A small network was shown many inputs. Here are its activations along a few directions, one row for each input.
In each table, some parts of the input vary, and every possible input appears once, in random order.
Descriptions start from the smaller parts, as in this example, which fits no table here: one of 6 places along a line, together with either a single point or one of 11 places around a ring or (one of 3 separate values, together with one of 8 places around a ring).
Shared parts are said once, and a part with two or three values counts as separate values.
(in the rows, 100 means zero)

Other details of the inputs shift rows strongly along two fixed directions, in all tables alike. That doesn't count.

Table:
R1: [53, 141, 105, 114, 128, 82, 120, 142, 110, 71, 119]
R2: [39, 126, 98, 141, 107, 58, 121, 113, 97, 65, 156]
R3: [138, 82, 86, 54, 100, 124, 68, 82, 116, 130, 60]
R4: [41, 129, 107, 115, 154, 94, 71, 119, 132, 108, 94]
R5: [121, 89, 90, 69, 98, 116, 91, 74, 108, 111, 81]
R6: [118, 91, 108, 89, 57, 111, 108, 76, 68, 76, 119]
R7: [59, 132, 74, 67, 178, 114, 77, 106, 151, 120, 80]
R8: [116, 72, 110, 134, 41, 76, 123, 89, 41, 92, 146]
R9: [55, 146, 109, 103, 156, 106, 99, 136, 136, 101, 85]
R10: [116, 71, 116, 126, 53, 94, 99, 84, 74, 84, 118]
R11: [122, 87, 101, 85, 68, 104, 117, 85, 55, 102, 130]
R12: [51, 137, 125, 130, 111, 87, 137, 137, 90, 48, 147]
R13: [127, 97, 99, 70, 86, 115, 82, 81, 92, 107, 86]
R14: [144, 80, 88, 83, 121, 123, 86, 95, 131, 132, 34]
R15: [133, 90, 97, 117, 49, 79, 144, 103, 77, 73, 126]
R16: [118, 71, 97, 106, 98, 100, 80, 81, 116, 121, 75]
R17: [134, 84, 96, 96, 108, 118, 106, 107, 95, 135, 71]
R18: [115, 76, 93, 102, 88, 99, 73, 90, 111, 123, 72]
Description of these inputs: one of 3 separate values, together with either a single point or one of 5 places along a line.
The inputs of R6 and R12 match in every part but the choice among 3 separate values. If R3 is changed in the same way as R6 into R12, which row does it become?
Answer: R1
Which other rows does R8 become when the choice among 3 separate values takes its other values? List them by row number.
Answer: R11, R17

Table:
R19: [54, 122, 110, 91, 108, 105, 94, 102, 76, 98, 124]
R20: [76, 138, 103, 113, 105, 72, 110, 115, 117, 78, 109]
R21: [58, 119, 108, 99, 112, 102, 111, 94, 86, 104, 125]
R22: [135, 85, 88, 76, 91, 116, 88, 77, 117, 101, 72]
R23: [89, 85, 88, 100, 134, 101, 65, 111, 134, 136, 49]
R24: [65, 114, 109, 112, 107, 96, 106, 127, 88, 113, 125]
R25: [77, 117, 93, 99, 108, 92, 116, 107, 120, 73, 121]
R26: [60, 109, 97, 98, 114, 97, 89, 102, 88, 82, 126]
R27: [93, 107, 106, 129, 68, 62, 104, 94, 87, 86, 126]
R28: [175, 44, 98, 89, 25, 112, 109, 57, 58, 134, 96]
R29: [150, 80, 114, 107, 83, 112, 87, 89, 120, 106, 48]
R30: [95, 91, 110, 117, 137, 112, 60, 95, 141, 129, 46]
R31: [94, 92, 100, 99, 131, 97, 55, 107, 141, 139, 53]
R32: [65, 115, 85, 123, 118, 84, 107, 114, 99, 95, 126]
R33: [148, 92, 85, 85, 101, 109, 102, 99, 99, 125, 70]
R34: [96, 111, 104, 91, 71, 93, 103, 99, 83, 53, 129]
R35: [21, 133, 96, 96, 156, 100, 67, 113, 123, 86, 112]
R36: [71, 119, 113, 129, 113, 93, 120, 122, 112, 65, 97]
R37: [73, 128, 106, 89, 126, 93, 126, 106, 95, 79, 119]
R38: [182, 46, 104, 93, 21, 99, 79, 43, 78, 108, 98]
R39: [107, 112, 94, 70, 134, 120, 66, 86, 151, 114, 62]
R40: [101, 106, 98, 97, 81, 93, 131, 94, 84, 64, 132]
R41: [114, 71, 118, 146, 46, 80, 120, 91, 66, 71, 118]
R42: [103, 115, 98, 62, 131, 123, 49, 94, 141, 108, 61]
R43: [112, 103, 121, 124, 88, 98, 136, 116, 75, 72, 122]
R44: [139, 87, 93, 70, 88, 126, 108, 85, 103, 131, 72]
R45: [110, 104, 111, 106, 82, 82, 131, 127, 75, 82, 128]
R46: [104, 98, 88, 86, 131, 107, 80, 120, 142, 122, 39]
R47: [74, 104, 116, 133, 125, 99, 110, 115, 88, 95, 118]
R48: [184, 64, 106, 63, 20, 124, 101, 67, 50, 109, 83]
R49: [126, 79, 102, 80, 83, 110, 47, 71, 105, 113, 83]
R50: [112, 95, 92, 99, 146, 136, 87, 114, 137, 118, 47]
R51: [125, 86, 100, 122, 55, 74, 124, 93, 51, 94, 140]
R52: [41, 150, 106, 94, 155, 109, 108, 151, 124, 108, 104]
R53: [60, 116, 120, 130, 117, 111, 111, 118, 88, 101, 122]
R54: [76, 129, 105, 100, 108, 86, 107, 106, 127, 73, 129]
R55: [144, 88, 75, 90, 95, 111, 99, 99, 109, 116, 70]
R56: [96, 91, 110, 120, 84, 77, 116, 117, 68, 97, 136]
R57: [119, 73, 87, 90, 94, 110, 74, 69, 109, 114, 81]
R58: [127, 75, 95, 94, 89, 102, 70, 71, 122, 123, 89]
R59: [66, 124, 97, 114, 108, 96, 109, 113, 86, 113, 125]
R60: [73, 122, 98, 85, 113, 103, 104, 111, 95, 67, 119]
R61: [116, 81, 110, 107, 59, 80, 126, 74, 50, 85, 140]
R62: [101, 113, 111, 84, 83, 94, 116, 103, 65, 67, 131]
R63: [93, 89, 86, 83, 152, 113, 81, 90, 124, 145, 68]
R64: [110, 96, 83, 82, 140, 120, 83, 125, 138, 127, 54]
R65: [88, 97, 92, 71, 149, 123, 57, 92, 109, 134, 68]
R66: [78, 127, 90, 112, 105, 78, 118, 117, 110, 78, 101]
R67: [168, 59, 84, 82, 58, 109, 116, 75, 92, 106, 82]
R68: [80, 138, 98, 101, 107, 101, 124, 123, 94, 99, 117]
R69: [104, 112, 124, 120, 76, 111, 136, 116, 74, 80, 123]
R70: [58, 110, 95, 107, 122, 93, 107, 96, 99, 86, 130]
R71: [132, 89, 107, 98, 55, 82, 147, 91, 64, 76, 135]
R72: [128, 74, 80, 106, 85, 94, 81, 82, 105, 127, 62]
R73: [135, 59, 96, 118, 98, 123, 85, 90, 101, 122, 69]
R74: [89, 87, 78, 89, 139, 114, 66, 88, 143, 131, 70]
R75: [92, 87, 101, 124, 79, 80, 113, 117, 78, 88, 135]
R76: [88, 87, 94, 115, 82, 82, 124, 91, 82, 85, 138]
R77: [72, 133, 108, 85, 110, 107, 126, 104, 93, 89, 118]
R78: [80, 124, 115, 110, 100, 74, 106, 127, 118, 80, 105]
The inputs of R54 and R58 match in every part but one. If R43 is changed in the same way as R54 into R58, which row does it become?
Answer: R47
The inputs of R60 and R26 match in every part but one. If R40 is changed in the same way as R60 into R26, which row does it become?
Answer: R70
What do these inputs look like to the network?
Answer: one of 2 separate values, together with one of 5 places along a line, together with one of 6 places along a line
Which other rows does R52 become when the place on the line of 5 takes its other values? List them by row number.
Answer: R45, R46, R64, R78
Which other rows does R61 become when the choice among 2 separate values takes its other values? List them by row number.
Answer: R37
Which other rows does R27 become when the choice among 2 separate values takes its other values? List them by row number.
Answer: R20
Which other rows does R77 become when the place on the line of 6 takes its other values? List them by row number.
Answer: R44, R48, R52, R68, R69

Table:
R79: [98, 112, 101, 93, 107, 104, 110, 109, 102, 92, 97]
R80: [112, 93, 102, 95, 71, 97, 112, 91, 74, 87, 126]
R81: [100, 99, 95, 85, 107, 111, 93, 89, 101, 108, 96]
R82: [68, 109, 108, 122, 95, 79, 105, 106, 87, 83, 133]
R83: [44, 139, 106, 103, 120, 83, 109, 115, 104, 67, 136]
R84: [95, 105, 106, 120, 83, 83, 120, 110, 92, 82, 121]
R85: [124, 86, 104, 109, 77, 98, 101, 96, 97, 100, 94]
R86: [107, 91, 92, 97, 119, 110, 78, 93, 126, 120, 66]
R87: [118, 78, 100, 110, 82, 96, 96, 93, 90, 106, 101]
R88: [91, 101, 98, 107, 114, 98, 92, 106, 116, 100, 93]
R89: [120, 90, 107, 118, 66, 89, 120, 104, 82, 84, 110]
R90: [77, 109, 107, 124, 95, 81, 120, 113, 87, 87, 130]
R91: [121, 80, 96, 97, 112, 116, 77, 94, 115, 135, 62]
R92: [105, 92, 92, 95, 117, 108, 71, 94, 125, 120, 66]
R93: [21, 137, 99, 113, 176, 97, 87, 123, 136, 105, 101]
R94: [109, 98, 93, 76, 121, 124, 82, 94, 113, 127, 72]
R95: [124, 90, 99, 89, 81, 101, 101, 91, 94, 93, 100]
R96: [123, 80, 102, 112, 81, 99, 107, 99, 85, 108, 93]
R97: [83, 122, 105, 103, 94, 86, 124, 111, 91, 74, 130]
R98: [96, 112, 101, 88, 113, 107, 98, 104, 111, 99, 94]
R99: [94, 109, 97, 88, 117, 113, 104, 107, 99, 106, 94]
R100: [135, 83, 99, 88, 71, 103, 100, 80, 91, 97, 95]
R101: [111, 98, 88, 76, 122, 121, 87, 96, 113, 129, 70]
R102: [122, 86, 102, 92, 58, 96, 105, 81, 70, 91, 120]
What do these inputs look like to the network?
Answer: one of 4 places along a line, together with one of 6 places along a line
The inputs of R81 and R80 match in every part but the place on the line of 6. If R93 is changed in the same way as R81 into R80, which row does it become?
Answer: R87
A walk changes only the place on the line of 6. It starts at R83 and steps to R100. List the rest of the walk in order.
Answer: R95, R98, R97, R79
